A small network was shown many inputs. Here are its activations along a few directions, one row for each input.
In each table, some parts of the input vary, and every possible input appears once, in random order.
A made-up example of a description, with smaller parts first: values(3) and (point or line(9) or (line(4) and ring(8))).
Shared parts are said once, and a part with two or three values counts as separate values.
In the rows, zero is written as 128.

Other details of the inputs shift rows strongly along two fixed directions, in all tables alike. That doesn't count.

Table:
R1: [107 101 103 125 143 146 113 143 128 150 149 124 119 154 156]
R2: [135 149  99 109 134 142 130 138 125 155  44 126 115 129 130]
R3: [115 107 103 121 137 152 120 131 147 144 129 136 128 143 146]
R4: [124 190 136 135 118 109 142 138  94 143  34 118 122  95  88]
R5: [118 147 131 126 133 142 106 156 117 111 110 132 131 142 118]
R6: [129 144 171 139 127 121 133  96 139  98 179 153 142 117 120]
R7: [119  89 114 100 133 144 119 142 124 119 160 106 119 128 147]
R8: [110 151 137 139 136 148 119 157 125 117 115 136 126 143 119]
R9: [ 84  71  88 117 124 163  96 175 125 138 179 109 100 162 170]
R10: [117 126 128 151 122 136 126 109 119 114 143 132 127 126 115]
R11: [119 174 145 144 119 118 151 127 110 134  90 127 124 108  96]
R12: [125 182 116 122 137 119 172 139 134 155  15 130 129  93 118]
R13: [174 155 169 114 127 102 169  63 159 123 133 138 172  88 120]
R14: [114 124 139 116 131 119 153 123 146 127 142 116 132 115 136]
R15: [114 113 101 106 120 141 115 164 109 144 115 107 107 141 154]
R16: [148 118 161 145 114 112 119  60 137  97 198 131 158 117 113]
R17: [188  93 138 155 119  86 124 119 141 122 163 131 127 139 120]
R18: [143  58  97 157 126 119 111 167 123 131 159 137 106 163 132]
R19: [172 141 173 117 129  92 150  54 153 131 183 138 166 125 134]
R20: [106 126 113 122 131 148  92 159 104 107 119 131 110 132 128]
Each input here is: values(2) and (point or line(4) or ring(5)).
The inputs of R20 and R6 match in every part but the values(2) part. If R15 is changed in the same way as R20 into R6, which row does it become?
Answer: R9
Which other rows does R19 become when the ring(5) part takes its other values? List them by row number.
Answer: R2, R7, R13, R15

Table:
R21: [147 151 147 135 126  88 164 114 129 146  93 131 131 106 122]
R22: [120 108 134  97 137 144 127 108 145 122 192 120 140 128 152]
R23: [128 143 141 133 117 121 128 126 107 112 121 124 122 112 112]
R24: [144  69 103 131 124 138 101 127 139 127 187 122 126 158 141]
R25: [182 118 155 134 120 100 142  80 161 129 166 138 161 131 123]
R26: [136 109  99 131 121 125 120 149 118 148 101 111 113 139 128]
R27: [133 104 101 125 133 125 119 159 118 138 107 111 110 137 137]
R28: [173 125 155 133 128  93 149  90 151 126 147 136 153 121 125]
R29: [124 161 147 102 127 125 153 114 140 139  99 120 143 105 140]
R30: [127 204 152 146 123 104 156 125 107 146  38 129 129 108 100]
R31: [ 97 129  85 136 138 162 104 180 109 124  74 128 101 135 120]
R32: [116 111 107 136 128 152  95 140 111 108 142 131 110 135 123]
R33: [109 136 103 136 124 145 110 159  91 122  85 119  98 124 115]
R34: [110  96 122 128 121 143  92 141 106 107 190 125 118 148 136]
R35: [147 136 115 125 124 109 137 153 121 152  65 108 120 128 122]
R36: [122 150 147 147 128 128 138 109 135 123 128 138 143 120 109]
R37: [105 132 107 100 137 159 125 137 136 139  97 124 126 130 150]
R38: [114 111 126 103 133 142 127 111 138 126 183 117 134 125 149]
R39: [147  84 136 125 127 124 129 116 156 125 199 140 135 143 149]
R40: [111 108  84 133 134 135 122 171 107 148  87 121  93 138 140]
R41: [ 95 107  97 139 135 164  86 164 111 123 144 125 104 160 137]
R42: [110 140 115 106 136 141 138 122 127 143 113 118 127 118 138]
R43: [136 117 133 134 129 137 104 113 132  99 167 145 130 133 122]
R44: [151 167 169 142 123 104 137  86 128 122 123 150 151 112 106]
R45: [129  93 115 126 135 124 124 146 128 130 149 125 114 138 145]
R46: [107 144 108 143 130 145 121 151 109 125  78 127 112 119 109]
R47: [119 135 119 100 143 149 134 116 140 137 122 130 135 127 141]
R48: [150 176 161 133 124 105 145 108 126 115  90 143 140 102 102]
R49: [122 163 131 134 130 127 137 144 121 121  74 131 128 110 106]
R50: [122 111  85 129 134 145 124 176 122 152  80 130  99 146 142]
R51: [122 130 159 133 123 123 134 113 141 108 177 129 148 126 116]
R52: [155 141 142 132 134  99 157 118 138 140 101 139 135 119 129]
R53: [137 143 142 135 131 128 113 119 125 119 130 148 136 133 120]
R54: [102 116 109 104 132 159 120 123 137 132 137 123 128 132 153]
R55: [134 129  92 136 133 127 129 158 111 152  55 119 106 132 126]
R56: [124 113 152 136 116 124 128 103 131  97 193 125 140 117 114]
R57: [108 118 132 134 122 136 109 137 115 114 172 120 121 147 131]
R58: [139  82 133 132 119 120 129 105 151 127 211 137 134 137 144]
R59: [142 136 113 129 120 108 138 149 116 154  67 107 117 125 120]
R60: [151 124 157 132 117  95 156  98 149 137 161 136 141 115 131]
R61: [163 124 152 137 131 101 152  90 153 129 152 150 149 124 131]
R62: [124 159 149 136 131 124 141 127 137 124 111 136 144 120 110]
R63: [ 94 134 112 142 126 146 121 153 110 129 105 118 114 132 116]
R64: [141  93 136 124 123 117 132 124 148 130 183 133 130 135 146]
R65: [148  96 127 135 124 112 127 108 136 126 167 124 133 132 132]
R66: [140 121 118 131 126 109 135 136 120 141 102 115 119 124 126]
R67: [ 98 113  90 101 143 166 114 141 125 139 127 119 115 139 149]
R68: [119 111 135  98 133 148 124 108 155 120 175 127 146 131 157]
R69: [154 152 186 144 128 108 137  70 158 109 185 155 167 128 116]
R70: [119  70  91 133 136 146 106 148 128 129 168 131 107 155 151]
R71: [111 137 129 105 124 136 136 120 134 136 128 115 134 115 148]
R72: [131 158 140 100 140 130 153 108 142 141 104 128 144 111 134]
R73: [171 149 146 139 129  94 157  99 142 139  92 138 147 115 116]
R74: [110 145 112 136 125 137 111 156  91 132  83 124 108 131 119]
R75: [ 98  95 113 127 130 156  88 163 116 109 186 119 111 163 142]
R76: [144  72 101 122 128 138 101 145 139 127 174 116 123 160 146]
R77: [124 133  96 133 129 130 139 165 119 161  58 130 102 131 132]
R78: [148 168 169 131 118 101 147 105 122 110 113 134 142  99 102]
R79: [136 184 162 135 121 102 162 120 122 122  70 128 140  91  94]
R80: [107 136 121 107 127 143 133 118 133 137 121 118 132 119 146]
R81: [ 93 112  94 136 140 168  97 170 123 123 127 129 113 152 130]
R82: [132 174 157 146 118 108 158 103 121 123  86 130 139  92  93]
R83: [107 136 115 131 136 148 105 167 116 125 112 127 112 150 130]
R84: [158 172 183 133 124  96 143  88 136 116 131 153 160 112 108]
R85: [138 117 164 127 120 117 114 103 130 100 207 139 148 133 126]
R86: [ 93 118 116 135 125 147 115 156 112 120 137 114 114 137 122]
What do these inputs look like to the network?
Answer: ring(6) and (values(2) or line(4) or ring(5))
The inputs of R36 and R86 match in every part but the ring(6) part. If R24 is changed in the same way as R36 into R86, which row does it become?
Answer: R59
The inputs of R42 and R22 match in every part but the ring(6) part. If R26 is changed in the same way as R42 into R22, which row does it become?
Answer: R35
List by row number the other rows that have the ring(6) part in common with R61.
Answer: R25, R31, R37, R43, R47, R50, R53, R69, R73, R81
Start at R75 and move only the ring(6) part, one step at a time. The first step leads to R57. Which rows follow, in order?
Answer: R30, R41, R69, R83
List by row number the other rows that have the ring(6) part in common with R72.
Answer: R28, R39, R48, R49, R52, R62, R68, R76, R83, R84

Table:
R87: [107  98  86 141 133 160  94 164 110 117 126 130 102 144 131]
R88: [144 104 108 123 120 123 119 129 123 144 127 120 120 137 137]
R89: [106 107  88 120 135 158  78 177  98 118 122 117  99 152 135]
R90: [146 179 137 136 125 108 151 107 115 134  50 135 133  94  95]
R91: [111 132 127 108 127 142 117 135 129 121 141 123 131 134 140]
R92: [119 124 117 136 140 153 113 143 131 126 134 144 128 150 128]
R93: [138 122 174 150 117 104 149  77 153 109 208 144 159 123 116]
R94: [112 102 103 134 125 139 106 145 107 115 145 111 111 134 120]
R95: [126  98 139 117 124 139 122  81 155 102 224 138 149 123 141]
R96: [128 120 142 141 122 119 114 131 121 109 164 128 126 134 123]
R97: [131  93  92 131 128 137 110 168 126 137 114 119 105 146 139]
R98: [124 153 137 131 122 117 147 120 114 129  94 114 127 103 111]
R99: [147 148 166 147 125 110 157  79 151 118 150 157 155 114 111]
R100: [141 171 126 128 135 128 127 128 114 133  58 133 131 115 107]
R101: [139 127 156 152 118 105 136  98 135 108 165 132 146 120 111]
R102: [152  80 138 116 124 119 125  86 149 123 208 126 144 139 153]
R103: [151 125 153 127 133  98 156  92 157 143 161 137 149 123 142]
R104: [129 115 136 127 121 122 111 124 114 108 174 121 128 129 119]
R105: [120  86  93 130 136 141 113 160 133 145 150 125 105 160 153]
R106: [ 94 123 105 137 128 145 112 184 102 132 108 124  98 148 130]
R107: [ 99 138 111 123 123 141 135 151 111 138  96 109 114 114 127]
R108: [144  94 133 112 130 119 137  96 150 131 192 127 146 133 158]
R109: [130 173 139 117 129 123 135 134 113 131  64 123 126 116 119]
R110: [129 129 127 118 134 145 112 111 134 116 138 129 137 131 130]
R111: [102 114  85 120 134 162 107 157 106 125  93 116  97 131 132]
R112: [139 137 168 123 118 112 138  97 128 112 170 122 143 113 121]
R113: [144 187 157 142 126 101 144 129 118 131  56 140 137 111 105]
R114: [102 118 127 136 125 135 130 137 128 129 146 121 123 126 129]
R115: [107 126 117 130 132 145 125 133 132 131 123 135 121 125 131]
R116: [149 168 141 125 137  95 175 127 139 161  46 129 133 106 121]
R117: [152 128 142 112 132 105 158 102 149 138 130 128 149 114 138]
R118: [128 193 158 126 128 109 156 127 128 144  56 137 139 111 112]
R119: [152  94 116 121 120 122 122 125 133 130 146 124 130 132 130]
R120: [ 95 105  94 122 143 172  95 160 127 128 140 128 112 156 144]
R121: [111 120  90 137 140 164  93 175 108 126  92 131 106 150 130]
R122: [144 167 175 138 125 104 148 104 141 126 127 153 152 123 112]
R123: [165 122 153 135 129 101 157  98 162 133 158 141 146 127 128]
R124: [144 107 115 135 122 120 122 136 133 140 130 126 119 141 141]
R125: [132 158 145 115 131 130 139  95 147 126 123 133 153 117 127]
R126: [110 183 131 118 121 124 152 157 101 149  44 111 116 101 120]
R127: [107 139 139 128 126 127 132 145 121 134 126 124 121 125 128]
R128: [127  69  91 111 131 149 105 150 128 127 156 113 113 149 153]
The inputs of R107 and R101 match in every part but one. If R108 is changed in the same way as R107 into R101, which row does it become?
Answer: R124
What do these inputs look like to the network?
Answer: ring(6) and (values(2) or ring(5))
List by row number the other rows that have the ring(6) part in common with R115.
Answer: R103, R114, R116, R118, R120, R127
Which other rows does R100 become when the ring(5) part takes its other values? List them by row number.
Answer: R89, R90, R94, R104
